Each row below holds a small network's activations on one input, seen along a few directions.
Each table varies a few parts of the input and shows all the possible inputs, shuffled.
Descriptions start from the smaller parts, as in this example, which fits no table here: one of 4 places along a line, together with either a single point or one of 11 places around a ring or (one of 3 separate values, together with one of 8 places around a ring).
Shared parts are said once, and a part with two or three values counts as separate values.
In the rows, 128 means zero.

Other details of the inputs shift rows strongly along two fixed directions, in all tables alike. That doesn't count.

Table:
x1: [126  92  60 222  95  98 110  74 136 103 182 108 164 117]
x2: [125 158 133  87 129 124 152 145 118 130  92 123 101 136]
x3: [133 148 153 106 128 145 140 133 132 138 123 134 121 128]
x4: [133 150 205 101 136 174 130 132 142 149 125 149 125 125]
x5: [115 109 103 121 147 108 134 145 114 112 109 120 128 137]
x6: [122 166 129  72 124 119 159 156 115 127  78 124  91 136]
x7: [138 141 205 106 139 178 126 128 149 151 137 152 137 125]
x8: [141 111 194 177 126 183 100  88 161 148 193 149 172 113]
x9: [121 130  61 133 110  81 145 127 113 104 103 105 114 138]
x10: [123  81  74 197 131 110 106 104 123 114 175 115 162 123]
x11: [123 119 101 142 120 107 130 117 132 111 120 119 133 135]
x12: [116  92  75 155 139  94 119 127 117 106 129 113 139 136]
x13: [125 159 135  89 125 125 152 145 116 131  92 125 100 133]
x14: [123 121 143 109 156 137 123 150 118 133 117 131 124 133]
x15: [145 139 179 103 133 163 104 142 128 168 156 154 111 115]
x16: [129  83 129 185 144 142  95 106 138 129 182 132 168 122]
x17: [120 156 132  70 133 114 153 156 117 122  66 124  94 143]
x18: [115 136 124  72 158 115 143 174 102 124  73 123  97 142]
x19: [124 153 152  81 131 130 147 149 122 129  83 132 102 136]
x20: [123 165 126  69 130 117 160 157 118 127  77 124  94 140]
x21: [140 134 209 121 139 185 119 119 157 153 154 155 149 122]
x22: [128 118 118 141 121 119 128 118 134 119 127 125 136 133]
x23: [116 116  94 125 143 108 135 143 107 116 117 115 124 133]
x24: [136 138 173 136 127 164 126 113 140 146 155 139 139 120]
x25: [136 146 126  79 127 109 123 155 121 142  99 137  96 127]
x26: [127 129  99 143 113 113 135 117 128 117 130 120 129 128]
x27: [117 143  87  99 106  98 131 167 112 110  88 119  95 111]
x28: [120 128  65 144  97  95 122 142 116 109 127 112 113 103]
x29: [126 109  67 164 122  95 103 119 127 109 134 117 141 131]
x30: [130 137 101 132 127 118 115 135 121 129 128 125 123 128]
x31: [150 140 179  89 144 151 116 155 124 157 126 153 110 117]
x32: [121 110  93 145 142 110 121 131 113 123 137 115 131 131]
x33: [146 110 164 140 128 155  86 122 139 158 178 154 136 113]
x34: [121 120 144 107 155 135 130 148 121 129 117 132 127 133]
x35: [120 113  66 144 115  81 134 119 122 100 106 108 127 139]
x36: [136 123 187 154 125 173 111 101 153 144 167 146 154 117]
x37: [124 100  80 182 106  99 117  96 133 104 145 114 150 128]
x38: [125 103  75 169 112  92 123 103 129 103 133 112 143 133]
x39: [127 135 110 135 115 117 137 121 126 123 125 121 123 129]
x40: [126  97  76 179 112  98 118  98 141 103 146 117 155 132]
x41: [136 159 201 103 134 177 135 131 137 156 135 145 122 121]
x42: [117 124 138  94 156 130 137 159 114 125 100 130 118 137]
x43: [139  90 153 209 117 159  94  74 160 134 206 139 184 113]
x44: [120 133  98 109 123  97 144 138 124 110  89 118 114 143]
x45: [129 141 160 104 129 144 135 134 136 132 113 139 123 130]
x46: [118 124 138  95 155 130 134 160 113 128 100 131 115 137]
x47: [125 118  69 154 111  94 134 113 126 108 129 110 134 132]
x48: [135 147 208  97 138 175 131 136 142 152 126 150 128 127]
x49: [129 156 151  95 126 138 146 142 123 138 108 130 109 131]
x50: [138 138 175 135 128 164 126 114 140 148 155 140 140 120]
x51: [139 107 144 197 111 157 105  81 153 137 201 136 170 111]
x52: [134 140  85 102 117  89 127 145 114 133 107 123  96 126]
x53: [127 128  99 142 114 113 135 118 127 118 130 118 130 129]
x54: [124 153 151  81 133 129 146 149 123 128  84 130 103 138]
x55: [139 151 203 110 136 180 131 126 146 158 147 149 134 123]
x56: [122 113  62 177 103  90 127 100 124 104 140 107 136 127]
x57: [124 139 102 125 114 108 143 127 119 119 111 116 115 131]
x58: [154 137 180 113 140 162 111 139 128 162 155 152 121 110]
x59: [130 138 159 105 133 142 135 134 136 134 113 136 125 134]
x60: [124 126 110 127 123 110 135 125 130 116 110 122 128 137]
x61: [131 123 188 125 157 177 121 132 132 153 160 145 146 119]
x62: [118 132  61 134 112  81 144 125 115 103 102 104 114 137]
x63: [132  87 130 195 140 149  97  97 139 135 200 132 173 116]
x64: [134 104 165 167 151 172 100 113 136 150 190 140 163 114]
x65: [130 140 161 104 130 145 135 135 136 133 114 137 124 131]
x66: [127 157 133  85 129 124 153 148 120 132  92 125 103 137]
x67: [129 141 161 106 129 143 135 134 134 134 113 137 121 131]
x68: [124 110  60 176 104  88 128 101 123 105 141 105 139 128]
x69: [124  97 107 168 140 125 114 114 125 123 164 121 154 124]
x70: [124 139  90 118 119  99 146 131 116 117 102 112 113 136]
x71: [129 156 149  94 130 137 147 140 126 137 107 130 111 133]
x72: [119 130  94 119 115  95 141 133 120 108  93 116 114 138]
x73: [134 105 165 167 150 171 100 113 136 150 190 139 161 115]
x74: [120 130  92 116 115  96 142 134 123 106  92 117 115 137]
Each input here is: one of 2 separate values, together with either one of 5 places along a line or one of 8 places around a ring or (one of 4 places along a line, together with one of 6 places along a line).
Changing only the choice among 2 separate values turns x33 into x15. The same change can be made to x34. Which row results?
> x69
Changing only the choice among 2 separate values turns x30 into x29. The same change can be made to x52. Which row results?
> x25
Which other rows does x73 become when the place on the ring of 8 takes its other values? List them by row number.
> x10, x23, x32, x61, x63, x64, x69
Which other rows does x48 become when the choice among 2 separate values takes its other values? List them by row number.
> x49

Table:
x75: [133 107  96 185 110 116 112  92 137 121 168 121 152 120]
x76: [121 151 122  89 123 113 158 143 121 118  82 120 103 140]
x77: [133 118 137 157 116 139 110 107 141 132 159 135 144 118]
x78: [121 111  46 158 102  70 128 116 117  97 117 104 123 130]
x79: [134 105 151 124 160 147 100 144 124 145 149 144 135 124]
x80: [133 141 150 117 125 142 125 131 137 137 128 137 126 122]
x81: [126 149 116  86 120 107 142 155 113 127  87 124  93 129]
x82: [130 139 157 118 124 146 131 126 137 133 124 136 128 128]
x83: [131 140 154 118 124 143 137 123 135 134 127 134 129 128]
x84: [131 137 155 120 123 143 133 124 135 132 124 134 128 126]
x85: [111 101  45 150 135  78 130 139 100  99 117 101 125 133]
x86: [126 138 157 120 124 145 135 123 139 130 122 134 130 131]
x87: [130 120 141 161 118 145 121 101 151 125 154 131 156 124]
x88: [131 141 153 117 125 144 131 128 139 131 122 135 130 128]
x89: [123 112 143 144 151 149 120 130 124 134 152 131 146 124]
x90: [118  86  93 189 137 121 114 104 127 114 170 115 165 124]
x91: [125 156 117  90 124 111 152 146 115 125  87 120  99 139]
x92: [135 131 147 144 123 145 125 111 139 137 150 135 138 122]
x93: [127  91 152 155 155 149 107 117 138 133 160 137 162 130]
x94: [112  79  26 161 136  57 120 129 105  88 112 100 135 144]
x95: [135 141 153 116 125 143 130 128 133 140 133 137 123 124]
x96: [132 144 151 120 127 144 137 122 134 136 128 131 129 131]
x97: [127 123 143 117 153 147 116 153 113 143 142 134 124 120]
x98: [128 111 151 112 160 140 115 149 122 138 127 138 130 133]
x99: [123 130 103 128 114 106 133 128 125 114 111 121 119 131]
x100: [127 152 112  85 122 109 140 157 117 127  87 125  98 130]
x101: [127 151 114  84 122 107 146 154 113 128  90 124  94 132]
x102: [129 143 155 121 127 145 140 120 137 134 125 132 129 132]
x103: [123 115  61 148 105  82 123 123 119 107 120 113 121 128]
x104: [131 133 151 143 124 148 132 107 142 134 146 130 143 130]
x105: [134 145 150 118 127 143 130 126 131 142 133 133 123 127]
x106: [132 141 151 119 124 143 128 130 139 134 126 136 128 124]
x107: [125 124 146 116 155 147 121 149 115 141 138 132 125 122]
x108: [134 102 114 187 109 127 110  92 144 121 171 127 157 117]
x109: [129 138 157 119 123 143 139 124 138 130 121 132 128 129]
x110: [132 143 153 120 127 144 137 122 134 136 127 134 128 130]
x111: [138 117 120 169 115 133 111 102 138 136 172 129 148 118]
x112: [121 119 109  88 158 105 126 167 104 125  92 125 105 141]
x113: [127 154 113  87 124 109 145 151 112 129  90 124  95 133]
x114: [133 140 153 118 124 142 134 127 134 136 130 136 125 125]
What do these inputs look like to the network?
> one of 5 places along a line, together with either one of 2 separate values or one of 6 places along a line
Changing only the place on the line of 5 turns x102 into x75. The same change can be made to x93. Which row results?
> x112
Changing only the place on the line of 5 turns x84 into x109. The same change can be made to x83. Which row results?
> x76
Which other rows agree with x97 in the place on the line of 5? List them by row number.
> x79, x81, x100, x101, x103, x111, x113
Which other rows does x107 become when the choice among 2 separate values takes its other values? List them by row number.
> x112
Start at x80 and move only the place on the line of 6, one step at a time. The first step leads to x77. Which rows follow, in order?
> x78, x95, x75, x105

Table:
x115: [143  89 129 205 127 143  84  84 144 128 182 139 170 120]
x116: [130 130 168 139 151 168 116 116 135 156 175 146 157 114]
x117: [121 113 110 143 124 107 122 125 127 116 112 125 133 139]
x118: [118 144  91 104 133  90 143 155  88 121  86 110  81 139]
x119: [108 124  30  72 117  39 172 167  90  78  35 102  78 146]
x120: [117 134  35 103 133  60 161 159  94  89  53  92  97 157]
x121: [119 175 196  41 151 161 138 179 116 153  72 150  80 140]
x122: [151 108 182 168 129 172  80 101 158 150 184 149 167 107]
x123: [128 146 131  82 126 129 129 162 128 131 108 141  98 127]
x124: [114 109  25 151 124  75 145 129  98 100 117  91 123 141]
x125: [137  92  87 192 110 115 100  96 132 130 201 135 167 105]
x126: [126 140 181  95 150 165 146 148 134 145 110 134 131 139]
x127: [132  89 124 195 111 144  75  92 152 129 195 135 167 112]
x128: [108  85  51 176 125  81 147 108 114  81 127  95 152 145]
x129: [115  76  46 173 108  66 120 100 117  84 124 100 141 133]
x130: [120 211 122 122  37 125 186 102 149 104  81 109 101 108]
x131: [113 167 206  34 169 161 167 171 122 134  69 146  98 140]
x132: [116 141 149 114 146 150 121 139 137 136 132 136 133 129]
x133: [137 110 146 193 142 160 104  97 146 144 209 132 163 105]
x134: [106 129  49 112 129  84 150 152 104  98  84 100 106 152]
x135: [129  87  69 178 104  90 113 108 140 109 152 121 154 122]
x136: [123  71 107 203 124 118 110  81 136 106 165 124 163 129]
x137: [146 112 176 170 126 168  91 107 143 156 199 139 146 103]
x138: [146 153 160  68 137 139 135 167 125 140  92 148  99 124]
x139: [124 145 141  91 141 130 134 149 103 144 102 135 103 133]
x140: [136 134 213 104 136 175 111 139 151 162 131 149 135 119]
x141: [128 145 114 101 144 122 153 154  98 131 108 107 102 139]
x142: [133 165 169  71 158 144 138 159 126 138  90 136 116 133]
x143: [150 158 210  78 142 176 131 160 127 171 143 155 101 110]
x144: [131 126 203 136 151 181 116 119 160 154 160 147 165 122]
x145: [127  94  61 179 107  91 101 106 119 119 160 112 144 118]
x146: [164 192 213 105  82 167 155  65 183 164 138 154 127 146]
What do these inputs look like to the network?
> either one of 2 separate values or (one of 5 places along a line, together with one of 6 places along a line)
Which other rows does x123 become when the place on the line of 6 takes its other values? List them by row number.
> x119, x125, x135, x138, x143
Start at x124 and move only the place on the line of 5, one step at a time. The first step leads to x116. Which rows follow, in order?
> x139, x145, x125
